m =
1  5  5  4  5  4  4  4  4  4  5  4  4  4  3  4
5  1  5  4  4  2  4  4  4  7  4  4  4  7  4  3
4  4  4  5  2  5  2  2  4  4  4  3  6  4  5  4
4  4  2  3  5  4  5  4  1  4  7  7  4  4  5  1
3  4  5  6  5  4  5  4  4  4  5  4  4  4  6  3
m[0, 0] -> 1
m[3] -> [4, 4, 2, 3, 5, 4, 5, 4, 1, 4, 7, 7, 4, 4, 5, 1]
m[1, 3] -> 4
m[4, 0] -> 3
m[4, 12] -> 4
m[2, 0] -> 4
m[:, 7] -> [4, 4, 2, 4, 4]
m[1, 14] -> 4
m[2, 7] -> 2
m[1] -> [5, 1, 5, 4, 4, 2, 4, 4, 4, 7, 4, 4, 4, 7, 4, 3]
m[4] -> [3, 4, 5, 6, 5, 4, 5, 4, 4, 4, 5, 4, 4, 4, 6, 3]
m[1, 11] -> 4
m[2, 10] -> 4
m[1, 6] -> 4
m[3, 12] -> 4
m[1, 7] -> 4
m[3, 9] -> 4
m[2, 4] -> 2
m[3, 3] -> 3
m[3, 10] -> 7
m[1, 13] -> 7
m[2, 13] -> 4

X = [-56.1  70.9 -54.9 -79.4  73.2 -46.5]
X[0] -> -56.1
X[2] -> -54.9
X[4] -> 73.2
X[5] -> -46.5

W = [76 32 24 52 34 51 24 47 57  1 28 62 22 32 10]
W[0]	76
W[-2]	32
W[2]	24
W[11]	62

M =
[[ -7.8  25.5 -42.5  26.5  41.1 -23.5   1.6  17.0 -22.1 -18.5  18.2   9.7]
 [  8.5  31.4   4.6 -27.2 -18.5  15.9  31.5   4.5  15.4   2.8  35.2   7.4]
 [ 70.7  17.2  -4.8 -41.6  28.6  10.6  -4.6  -1.4 -23.5  53.7  25.9  19.9]
 [ -9.2 -12.5   3.8  -0.6  50.8 -43.6  42.7  30.6  12.0  -8.4   3.2  39.7]
 [ 34.8 -25.5   6.3  37.7 -20.9  -9.7 -14.9 -17.0   0.6  20.4  17.3 -30.5]
 [ 28.9  -8.6  19.8  -4.9 -27.9 -49.7  62.5 -10.3  31.8  27.5  25.3  54.7]
 [ -9.0  -5.4  -1.6   7.0  17.1  24.4   2.6 -14.6  38.8  27.6  19.2   7.2]
 [  8.8  45.0  27.0  10.7  -5.5 -11.4  14.0  56.2 -36.6  -4.2   0.0  33.7]
 [-28.3 -11.9  18.8 -41.5  -8.4  -1.2  18.1  -2.5  11.2 -35.8 -36.4   5.7]
 [-23.8 -46.1 -21.2 -18.1  18.9 -48.2  50.3 -24.8   7.3 -10.5  30.4
   48.8]]
M[0, 0]	-7.8
M[:, 11]	[9.7, 7.4, 19.9, 39.7, -30.5, 54.7, 7.2, 33.7, 5.7, 48.8]
M[2]	[70.7, 17.2, -4.8, -41.6, 28.6, 10.6, -4.6, -1.4, -23.5, 53.7, 25.9, 19.9]
M[:, 0]	[-7.8, 8.5, 70.7, -9.2, 34.8, 28.9, -9.0, 8.8, -28.3, -23.8]
M[2, 1]	17.2
M[6, 10]	19.2
M[8, 5]	-1.2
M[0, 1]	25.5
M[:, 9]	[-18.5, 2.8, 53.7, -8.4, 20.4, 27.5, 27.6, -4.2, -35.8, -10.5]
M[6, 3]	7.0
M[7, 7]	56.2
M[2, 11]	19.9
M[4, 3]	37.7
M[3]	[-9.2, -12.5, 3.8, -0.6, 50.8, -43.6, 42.7, 30.6, 12.0, -8.4, 3.2, 39.7]
M[0, 4]	41.1
M[3, 9]	-8.4
M[9, 6]	50.3
M[8, 2]	18.8
M[9, 3]	-18.1
M[9, 8]	7.3
M[7]	[8.8, 45.0, 27.0, 10.7, -5.5, -11.4, 14.0, 56.2, -36.6, -4.2, 0.0, 33.7]
M[5, 8]	31.8
M[8, 9]	-35.8
M[9]	[-23.8, -46.1, -21.2, -18.1, 18.9, -48.2, 50.3, -24.8, 7.3, -10.5, 30.4, 48.8]
M[3, 11]	39.7
M[2, 6]	-4.6
M[4, 9]	20.4
M[:, 2]	[-42.5, 4.6, -4.8, 3.8, 6.3, 19.8, -1.6, 27.0, 18.8, -21.2]
M[2, 9]	53.7
M[5, 9]	27.5
M[9, 11]	48.8
M[8, 4]	-8.4
M[1, 6]	31.5

B =
[[ 21.7  79.2 -12.7 -45.4]
 [  0.5 -32.7 -10.8   3.6]
 [ -1.7  27.0   6.2 -18.7]
 [ 21.1  36.8  18.8  -7.8]
 [ 15.3 -30.5   9.8  14.1]]
Rows and columns are counted from 0.
row 0 col 0 => 21.7
row 4 col 1 => -30.5
row 1 col 0 => 0.5
row 2 col 1 => 27.0
row 0 col 2 => -12.7
row 3 col 3 => -7.8
row 1 col 1 => -32.7
row 3 col 1 => 36.8
row 2 col 0 => -1.7
row 1 col 2 => -10.8
row 2 col 3 => -18.7

data =
 736    11  -182  -148   551   369   221   -10   282   625  -100   736  -534   103  -175
-659   127   412   369   293  -282   -33   -11  -401    63    63    24   187  -140  -438
-571  -377    45   -39   110  -371  -460  -239  -536   172  -391    38   164  -274  -265
-773    77   497   109  -326   -12  -134   -35   -15  -643   381  -726   123  -268   461
-738    23  -184  -250  -272  -344  -253  -256   -43  -574   336  -568   -27   -38  -138
-538   310  -189    93   139  -315     3   268  -212    12  -134  -336  -360  -134    84
 409  -144   576   656   158   777   387   -88  -248   147  -378   458   -93    45   -74
 -60  -627   122  -216  -109   266   -66  -631  -349  -474   224  -173   -74    -2   160
 278   -36  -278  -320  -188   276   -74   -54   279  -418  -125  -228   -54   230   172
-317   -61  -265  -220  -182  -590  -277    57    93  -300   320  -534  -241  -438  -629
 434  -742   340   361   229   772   405  -270  -207    62  -118   -66  -394   172  -651
data[-11, -15]	736
data[7, -13]	122
data[1, -7]	-401
data[1, 11]	24
data[3, 0]	-773
data[6, -2]	45
data[1, -2]	-140
data[:, 11]	[736, 24, 38, -726, -568, -336, 458, -173, -228, -534, -66]
data[-2]	[-317, -61, -265, -220, -182, -590, -277, 57, 93, -300, 320, -534, -241, -438, -629]
data[-7, 1]	23
data[-6, 13]	-134
data[3, 1]	77
data[9, 7]	57
data[5, -14]	310
data[4, 3]	-250
data[2]	[-571, -377, 45, -39, 110, -371, -460, -239, -536, 172, -391, 38, 164, -274, -265]
data[:, 10]	[-100, 63, -391, 381, 336, -134, -378, 224, -125, 320, -118]
data[7, 7]	-631
data[-1, -13]	340
data[9, 8]	93
data[-9, -3]	164
data[0, -1]	-175
data[:, 0]	[736, -659, -571, -773, -738, -538, 409, -60, 278, -317, 434]
data[-2, -2]	-438
data[:, -2]	[103, -140, -274, -268, -38, -134, 45, -2, 230, -438, 172]
data[5]	[-538, 310, -189, 93, 139, -315, 3, 268, -212, 12, -134, -336, -360, -134, 84]
data[-5, 0]	409
data[-1, 6]	405
data[-4, 8]	-349
data[-5, 4]	158
data[6]	[409, -144, 576, 656, 158, 777, 387, -88, -248, 147, -378, 458, -93, 45, -74]
data[-4, 12]	-74
data[8, -2]	230
data[-3]	[278, -36, -278, -320, -188, 276, -74, -54, 279, -418, -125, -228, -54, 230, 172]
data[-10, -15]	-659
data[:, 7]	[-10, -11, -239, -35, -256, 268, -88, -631, -54, 57, -270]

x =
[1182 2925 5134 3883 3487 5130 7412 6362 9721 3668 2617 9220 5342 1236
 1079]
x[0] = 1182
x[13] = 1236
x[5] = 5130
x[1] = 2925
x[4] = 3487
x[12] = 5342
x[9] = 3668
